Each row below is a small network's average activation on inputs in which a field has the value named, seen along a few directions.
Values that are neighbours, or in one group, have similar rows; names and order tell nothing.
(in the rows, 500 means zero)
Random noise pushes rows far along 2 fixed directions. That doesn't count. These rows show it; they differ only by the noise:
103, 208, 528, 598, 467, 567, 352, 437, 544, 314, 414, 739, 559, 842, 868, 431, 485, 125
224, 303, 513, 523, 510, 482, 348, 462, 497, 448, 453, 606, 559, 687, 697, 469, 469, 300
255, 397, 453, 568, 398, 620, 444, 453, 490, 323, 460, 811, 543, 799, 780, 473, 476, 184
395, 473, 464, 448, 512, 440, 390, 490, 432, 560, 506, 534, 552, 542, 515, 521, 452, 470


Values of MUB:
gat: 596, 611, 455, 430, 533, 523, 388, 470, 442, 581, 530, 489, 511, 514, 526, 528, 557, 550
fida: 243, 281, 594, 574, 590, 541, 456, 572, 613, 319, 456, 540, 498, 616, 677, 394, 543, 301
gabo: 374, 352, 573, 426, 713, 358, 553, 528, 675, 479, 402, 158, 452, 250, 383, 325, 501, 554
dur: 448, 490, 493, 601, 378, 624, 688, 445, 647, 331, 480, 584, 449, 608, 667, 486, 510, 377
zali: 868, 663, 543, 670, 261, 630, 720, 439, 439, 539, 529, 700, 438, 496, 431, 602, 490, 572
nalut: 306, 222, 586, 573, 531, 509, 259, 464, 524, 384, 377, 562, 594, 779, 775, 450, 557, 263
gubo: 403, 406, 516, 561, 501, 672, 452, 502, 514, 300, 537, 700, 488, 669, 735, 427, 587, 294
pizam: 407, 399, 634, 705, 359, 589, 603, 475, 636, 413, 416, 610, 426, 625, 613, 487, 480, 401
dobe: 424, 328, 503, 524, 608, 464, 588, 509, 597, 402, 484, 314, 477, 454, 498, 461, 553, 512
MUB is arranged as a star with 3 arms.
- Which values are neighbours of fida? Give them in the order they are listed. => gubo, dobe
- Which values are neighbours of zali? Give them in the order they are listed. => pizam
- Which values are neighbours of nalut? Give them in the order they are listed. => gat

Values of GUSI:
fuzuv: 657, 677, 353, 327, 534, 544, 292, 533, 353, 552, 484, 559, 614, 543, 395, 549, 526, 571
zunak: 460, 622, 244, 401, 532, 597, 295, 337, 335, 533, 370, 615, 696, 740, 611, 505, 472, 308
giva: 266, 420, 393, 529, 638, 387, 660, 451, 614, 418, 446, 370, 332, 313, 561, 424, 484, 472
gemev: 749, 529, 572, 652, 331, 487, 694, 460, 439, 622, 671, 457, 517, 474, 423, 630, 471, 654
sunu: 341, 152, 639, 744, 393, 400, 551, 278, 700, 656, 376, 423, 479, 567, 723, 549, 379, 371
pili: 420, 491, 510, 408, 627, 625, 554, 512, 706, 280, 393, 345, 477, 419, 563, 357, 625, 398
lin: 589, 348, 587, 447, 414, 382, 539, 314, 590, 728, 376, 308, 628, 433, 424, 461, 370, 562
busa: 368, 601, 347, 444, 307, 561, 743, 562, 473, 367, 589, 714, 459, 577, 528, 643, 397, 415
rovip: 521, 380, 731, 460, 626, 394, 276, 500, 400, 565, 389, 529, 492, 385, 452, 275, 562, 438
linug: 472, 356, 638, 465, 512, 400, 339, 401, 461, 588, 378, 385, 493, 383, 401, 280, 583, 393
doso: 565, 550, 445, 504, 587, 588, 601, 622, 651, 261, 618, 394, 366, 431, 477, 477, 586, 508
tedir: 538, 968, 376, 282, 368, 569, 810, 587, 365, 630, 612, 643, 660, 434, 247, 526, 367, 561
ruro: 856, 733, 587, 657, 249, 679, 664, 497, 564, 648, 502, 508, 458, 565, 495, 747, 527, 670
kagag: 953, 763, 527, 477, 484, 441, 563, 561, 256, 591, 604, 518, 276, 233, 167, 566, 445, 770
vira: 139, 335, 606, 432, 598, 410, 401, 636, 683, 545, 492, 351, 679, 488, 473, 451, 562, 537
guro: 661, 623, 462, 443, 645, 428, 270, 663, 361, 580, 567, 500, 554, 528, 445, 620, 484, 679
nopiz: 273, 408, 378, 609, 437, 563, 351, 375, 436, 318, 443, 832, 446, 867, 815, 530, 450, 183
rona: 534, 574, 301, 453, 549, 582, 706, 487, 571, 393, 468, 476, 471, 461, 433, 327, 519, 373
mas: 196, 363, 619, 532, 572, 425, 388, 679, 650, 489, 532, 390, 558, 600, 528, 481, 583, 532
seg: 557, 554, 413, 509, 586, 456, 648, 585, 579, 379, 523, 415, 274, 300, 357, 569, 497, 673
duga: 239, 211, 491, 491, 480, 478, 605, 700, 535, 350, 761, 541, 652, 551, 556, 613, 442, 520
pel: 510, 494, 505, 565, 375, 609, 544, 340, 324, 408, 468, 883, 339, 527, 564, 349, 472, 352
gir: 724, 606, 623, 548, 337, 625, 575, 339, 657, 598, 418, 378, 576, 661, 570, 531, 503, 511
ges: 551, 353, 734, 590, 553, 612, 320, 557, 438, 225, 426, 703, 424, 547, 710, 402, 616, 438
vebo: 527, 650, 296, 548, 592, 439, 285, 530, 308, 659, 641, 529, 553, 546, 584, 678, 577, 548
GUSI is arranged as 5 separate groups.
- List the group mates of kagag, in the order listed. => rovip, linug, pel, ges
- List the group mates of zunak, in the order listed. => fuzuv, guro, nopiz, vebo
- List the group mates of doso, in the order listed. => giva, pili, rona, seg
- List the group mates of mas, in the order listed. => busa, tedir, vira, duga
